Each row has a name. Each piece below is followed by the name of the row it came from, unless a question asks for something else. Each question is about the rows just above it. Places in a row count from 1.

[103  97 160 104  83 137 106] = Mev
[102 144  84 118  73 127 148] = dak
[103  84 157 182  94 130 145] = Det
[ 91 145  95 160 116 148  80] = paneg
Which value is in both Det and paneg? | [145]
The one value in dak and Det: | [84]
Where in the named rows is [130]? | Det, 6

[107 152 121 131 101 124 136 115 140 137 105 173 160 126  65 106 122 148
 133 101 150 129 113 108 144 111 146 131  83 156 118 128 108  73 124 161
 171 111] -> Sofos
[123  93 104 154 138  94 166 115 102 122 108 122 157 141 141 116 155 111
 131 142 123 137 157 110 128 132 117 138  98 122 135  66 115  66 114 154
 169  97] -> bag
[107 152 121 131 101 124 136 115 140 137 105 173 160 126  65 106 122 148
 133 101 150 129 113 108 144 111 146 131  83 156 118 128 108 100 129 130
 102 169] -> Keri
[124 130 104 146 137  88 163 116 100 122 103 118 149 147 142 122 154 127
 100 138 128 134 156 110 117 130 123 149  87 125 137  57 111  65 104 153
 167  94] -> Fula
[132  94 124 153 140  88 154 115  97 122 141 143 136 148 185 131 143 128
 105 148 120 130 133 117 113 129 128 145 122 119 122  87 110  90 102 143
 166  86] -> Nor
[126  93 104 148 138  88 163 116 100 123 104 118 157 146 143 124 153 124
 100 140 130 135 156 108 117 129 120 151  88 122 137  58 112  64 103 154
 169  93] -> vunag
[ 85 154 126 127 100 123 155 135 140 138  89 115 129 153  90 109 111 169
 131 103 137 117 114 118 140 127 145 151  77 144 136  90  99 108 120 125
 107 159] -> lam
[120 147 126 129 121 137 125 102 134 129 105 174 137 121  74 105 115 133
 135 103 154 124 112 114 143 110 141 116 120 156 110 160 122 127 145 121
 101 112] -> migi
find: [107 152 121 131 101 124 136 115 140 137 105 173 160 126  65 106 122 148
 133 101 150 129 113 108 144 111 146 131  83 156 118 128 108  73 124 161
 171 111] | Sofos
[132  94 124 153 140  88 154 115  97 122 141 143 136 148 185 131 143 128
 105 148 120 130 133 117 113 129 128 145 122 119 122  87 110  90 102 143
 166  86] is in which row? | Nor

[128 139 162  84 159  96 129  87  87]  nog
[ 85 125  59  82 128  64 112  95  76]  kulev
[128 153  95  97  90  65 102 128  57]  zorub
Shared by nog and kulev: | [128]
Row and place of [59] in the named rows: | kulev, 3

[125 134 120 126 125 127 123 117 148 143 128 124 131 110  94 143 109 143
 125 120 138] -> toti
[137 137 132 137 131 150 135 150 133 105 111 135 119 123 128 123 135 133
 144 126 105] -> Nemi
[120 122 120 122 130 129 127 128 125 109 119 127 128 126 143 123 137 111
 132 142 137] -> Pugal
[129 136 131 128 125 120 122 123 125 127 129 133 130 134 112 136 125 132
 121 123 133] -> rituv
[125 125 123 130 121 129 132 136 127 118 131 122 131 142 134 122 127 110
 127 122 116] -> kaviv
[129 132 117 127 115 125 121 129 121 103 124 126 127 143 122 118 138 119
 121 130 113] -> rugu
[127 125 131 140 134 126 128 121 128 119 134 133 123 130 139 134 130 118
 123 139 126] -> Dat
[120 122 120 122 130 129 127 128 125 109 119 127 125 115 119 129 113 151
 137 119 134] -> risu
[131 123 122 124 129 125 128 121 142 141 119 137 132 114 125 124 124 130
 134 129 137] -> Fep
[133 126 143 123 138 110 118 114 136 187 129 126 145 103 100 144 117 157
 126 126 151] -> bukab
[124 128 125 134 133 132 128 118 129 137 137 135 133 128 129 129 119 128
 125 124 122] -> podur
find: [120 122 120 122 130 129 127 128 125 109 119 127 125 115 119 129 113 151
 137 119 134] | risu
find: [137 137 132 137 131 150 135 150 133 105 111 135 119 123 128 123 135 133
 144 126 105] | Nemi
find: [127 125 131 140 134 126 128 121 128 119 134 133 123 130 139 134 130 118
 123 139 126] | Dat

[132 115 105 131 119] -> solel
[132 115 105 131 133] -> Vevit
[163  98 105 182 130] -> nezer
Where do [163  98 105 182 130] appear? | nezer
Which value is in both solel and nezer? | [105]
Shared by nezer and Vevit: | [105]

[ 89 136 111 163]  sif
[125 115 162 130]  leme
[143 147 100  99]  febo
[133  96 164 162]  vuvaz
[ 95 160 150  97]  bor
[ 81 146 165 152]  kino
[ 96 139 146 129]  Vidof
[ 96 135 111 119]  Niven
[139 118 164 151]  Vasib
[147 117 182 144]  Loput
[164 163  81 105]  Gapod
Row and place of [150] in the named rows: | bor, 3
Shared by kino and Vidof: | [146]
Which value is in both vuvaz and Gapod? | [164]
Which value is in both vuvaz and Vasib? | [164]

[104 131 144 115 112 113 105 185 108 146  92 140  69 112 115 131 198  64
  66 111  93 135 138 145 171 142 166  90 127 186 145  83] = riru
[138 142 135 111 158  89  76 103 178 166  65 101 177 132 139 105 113 126
 167 122 110 196 113 124 125 162  99 143 172 155 129  73] = lera
[ 93 143 172  75  60  72 113  92  85  87 159 147 142 104 159 118 134  65
 119 137 113 149 176 124  61 184  94 111 105 139 136 174] = megul
[ 81  73 120  71 129 108 159 105  63 192 148  66 105  99 184 183 164  60
 162 120 162 158 168 156 178 159 144  93  66  72 140 190] = bura
[163 123 110 114 108  98  74 132 121 139 101  89 113 175  70 187 102 123
 109 152  68  70  84 191 147 100 157  56 160 158  97 147] = Kufof
[147 130 119 197  91  61 148 155 167  73 199 190  91 196 169  66  69 195
  65 149 146  57 188 124 109  97 101 101 198  64 127 189] = Kidu
find: [138 142 135 111 158  89  76 103 178 166  65 101 177 132 139 105 113 126
 167 122 110 196 113 124 125 162  99 143 172 155 129  73] | lera
Where in the named rows is [177]? | lera, 13
The row with [104 131 144 115 112 113 105 185 108 146  92 140  69 112 115 131 198  64
  66 111  93 135 138 145 171 142 166  90 127 186 145  83] is | riru
find: [ 81  73 120  71 129 108 159 105  63 192 148  66 105  99 184 183 164  60
 162 120 162 158 168 156 178 159 144  93  66  72 140 190] | bura

[124 124 126 134 123 124 147 152 132 135 140 122 140  97 153 101 131 124
 123 124 166]  Tezov
[123 122 126 129 143 123  96 107 135 133 109 120 107 155 100 154 131 122
 124 124  92]  Noto
[146 144 136 106 109 101 150 149 106 105 146 147 157 102 155 103 113 143
 138 150 147]  Kimud
[123 122 126 129 143 123  96 107  91 133 109 120 107 155 100 154 131 122
 124 124  92]  Fetim
[121 116 114 148 141 129 159 153 140 133 142 119 130 103 164 107 138 117
 127 113 148]  sef
[127 125 120 123 134 129 101  98 120 123 116 135 111 169 100 155 120 127
 128 121 115]  volas
[175 174 156 104  94  93 121 120  94 102 118 163 153 150 112 128 107 163
 158 168 131]  Sema
find: [123 122 126 129 143 123  96 107  91 133 109 120 107 155 100 154 131 122
 124 124  92] | Fetim
find: [121 116 114 148 141 129 159 153 140 133 142 119 130 103 164 107 138 117
 127 113 148] | sef

[120 138 117 115 113 164 160 129] -> fili
[105 138  90 130 124 115 114 125] -> ful
[138 121  99 122 117 154 164 124] -> duf
[ 82  91  55 135 141 153 115 121] -> Febu
[120 138 117 115 113 158 154 132] -> beb
[120 138 117 139 113 164 160 129] -> Zofal
Where do [ 82  91  55 135 141 153 115 121] appear? | Febu
Which value is in both duf and Febu? | [121]
find: [138 121  99 122 117 154 164 124] | duf

[132 115 112 146  96  98 116 144  60  79 163 136  93 147 103 133 187 141
 153  96 133 123 144  89 102 119  86 132] : fosi
[114 148 135 163  98  94 145  80 119 109  74 105  83 193 143 135 128 145
 126 109 181 130 125 112 149 152  94 127] : sibi
[118 142 135 179 132 149 134 128 181 168 116 127 158 110 147 133 104 117
 122 155 100 130 125 164 149 152 184 125] : Digo
[116 144 148 159 103  98 142  87 119 109 132 109  88 185 143 135 130 143
 126 109 175 130 125 112 149 152  94 127] : siles
[180 144 135 164  97  90 140  84 119 109  83 110  77 198 143 135 130 145
 126 106 179 130 129 101 140 152  77 127] : muzi
[116 153 135 164  97  90 140  84 119 109  83 110  77 198 143 135 130 145
 126 106 179 130 125 112 149 152  92 127] : vere
[116 144 135 114 103 136 142  87 110 109 191 109  88 185 143 135 130 143
 126 109 175 130 125 112 149 152  94 127] : vas
[116 144 135 159 103  98 142  87 119 139  82 109  88 185 143 135 130 143
 126 109 175 130 125 112 149 152  94 127] : ril
[134] is at row and place | Digo, 7
The row with [132 115 112 146  96  98 116 144  60  79 163 136  93 147 103 133 187 141
 153  96 133 123 144  89 102 119  86 132] is | fosi
find: [116 144 135 114 103 136 142  87 110 109 191 109  88 185 143 135 130 143
 126 109 175 130 125 112 149 152  94 127] | vas
[116 144 135 159 103  98 142  87 119 139  82 109  88 185 143 135 130 143
 126 109 175 130 125 112 149 152  94 127] is in which row? | ril
Where in the named rows is [89]? | fosi, 24
find: [118 142 135 179 132 149 134 128 181 168 116 127 158 110 147 133 104 117
 122 155 100 130 125 164 149 152 184 125] | Digo

[129 174 131 183 136 113  65 162 140  76 104 120  86  96 105  64 145 129
 115  63 141 129  73 111  92 114  86 152 135  98  87 131 175 179 122  87
  74 152  68  87  94  78 163 114 190 188  68 188 188  67 158  92 124 169
 185 149 159 121  88 168 118 176 146 161]  tib
[129 174 131 183 136 170  65 162 140  76 104 120 166  96 105  64 145 129
 115  63 141 129  73 111  92 114  86 152 135  98  87 131 175 179 122  87
  74 152  68 172  94  78 163 114 176  92 126 167  97 152 159 116 107 157
 168  82  66 148 111 145 190 162  91 151]  nosas
[129 174 131 183 136 113  65 162 140  76 104 120  77  96 105  64 145 129
 115  96 141 129  73 111  92 114  86 152 135  98  87 131 175 179 122  87
  74 152  68 172  94  78 163 114 176  92 126 167  97 152 159 116 107 157
 168  82  66 148 111 145 190 162  91 151]  reb
Which row holds [129 174 131 183 136 113  65 162 140  76 104 120  77  96 105  64 145 129
 115  96 141 129  73 111  92 114  86 152 135  98  87 131 175 179 122  87
  74 152  68 172  94  78 163 114 176  92 126 167  97 152 159 116 107 157
 168  82  66 148 111 145 190 162  91 151]? | reb
[124] is at row and place | tib, 53

[113 154 134 116 138  97 123  90 123 131 136 140 121 131 121 136 122 147
 128 131 127 123 107 149  76 149 118 135] -> sav
[114 149 126 120 127 104 121  90 110 138 130 129 121 128 128 139 128 140
 132 127 129 115 112 149 103 142 123 134] -> zaf
[ 96 166 141 125 137  98 124  90  91 101 138 170 132 121 104 111 110 145
 106 136  93 134 120 100 101 158 151 127] -> bado
[124 146 123 130 123 107 119  90 116 135 132 130 128 122 135 133 132 133
 111 136 136 109 119 151 113 137 133 129] -> tas
[101 163 140 123 138  97 123  90  92 110 138 158 129 125 109 118 113 146
 114 132  94 131 117 109 101 156 141 129] -> Fesiz
[100 165 141 127 135  99 123  90 100 100 137 169 133 121 104 111 111 145
 107 129  83 133 121 102 106 158 153 127] -> kip
[131 139 111 152 116 111 114  90 132 138 127 121 135 117 150 129 142 118
 140 121 136  96 133 163 120 123 146 121] -> bogim
[137 137 109 159 113 114 114  90 118 139 126 118 138 116 153 128 144 113
 144 127 133  93 136 168 127 119 148 118] -> Rosab
[ 97 166 141 125 137  98 123  90 107 101 140 169 132 122 106 111 109 145
 108 127  89 134 121 100  93 158 150 127] -> kam
find: [124 146 123 130 123 107 119  90 116 135 132 130 128 122 135 133 132 133
 111 136 136 109 119 151 113 137 133 129] | tas
The row with [100 165 141 127 135  99 123  90 100 100 137 169 133 121 104 111 111 145
 107 129  83 133 121 102 106 158 153 127] is | kip
Where in the named rows is [76]? | sav, 25

[145 120 129 169 110 148  92 116 124 123  81 143 144 124]  dabe
[132 138 118 168  96 164  97 120 138 113 109 156 152 142]  Dirib
[130 155 102 100 129 126 162 145 143  96 142  96  96 143]  tiv
[112 118 114 122 110 145 127 120 136 153 122 136  93 160]  zeriv
[157 155 132 137 158 111 152 158 143 125 131 121 128  80]  luzi
[130 155 102 100 129 126 162 145 143  96 142  96  96 119]  pak
[105 113 121 103 116 134 128 166 162 138 122 100 123  92]  lotez
[174 163 105 151 156 133 111 135 123 115 112 116 118 139]  vulu
[134 130 129 174 119 123 111 152 150 145 111 132 142 134]  pip
[175 162 140 163 130 114 153 139 133  81 148 139 127 130]  kav
[172 165 115 164 165 124 116 160 146 100 127 111 123 125]  Som
[142 166 121 141 117 119 185 147 157 133 155 112 108 112]  pum
find: [174 163 105 151 156 133 111 135 123 115 112 116 118 139] | vulu
find: [130 155 102 100 129 126 162 145 143  96 142  96  96 143] | tiv

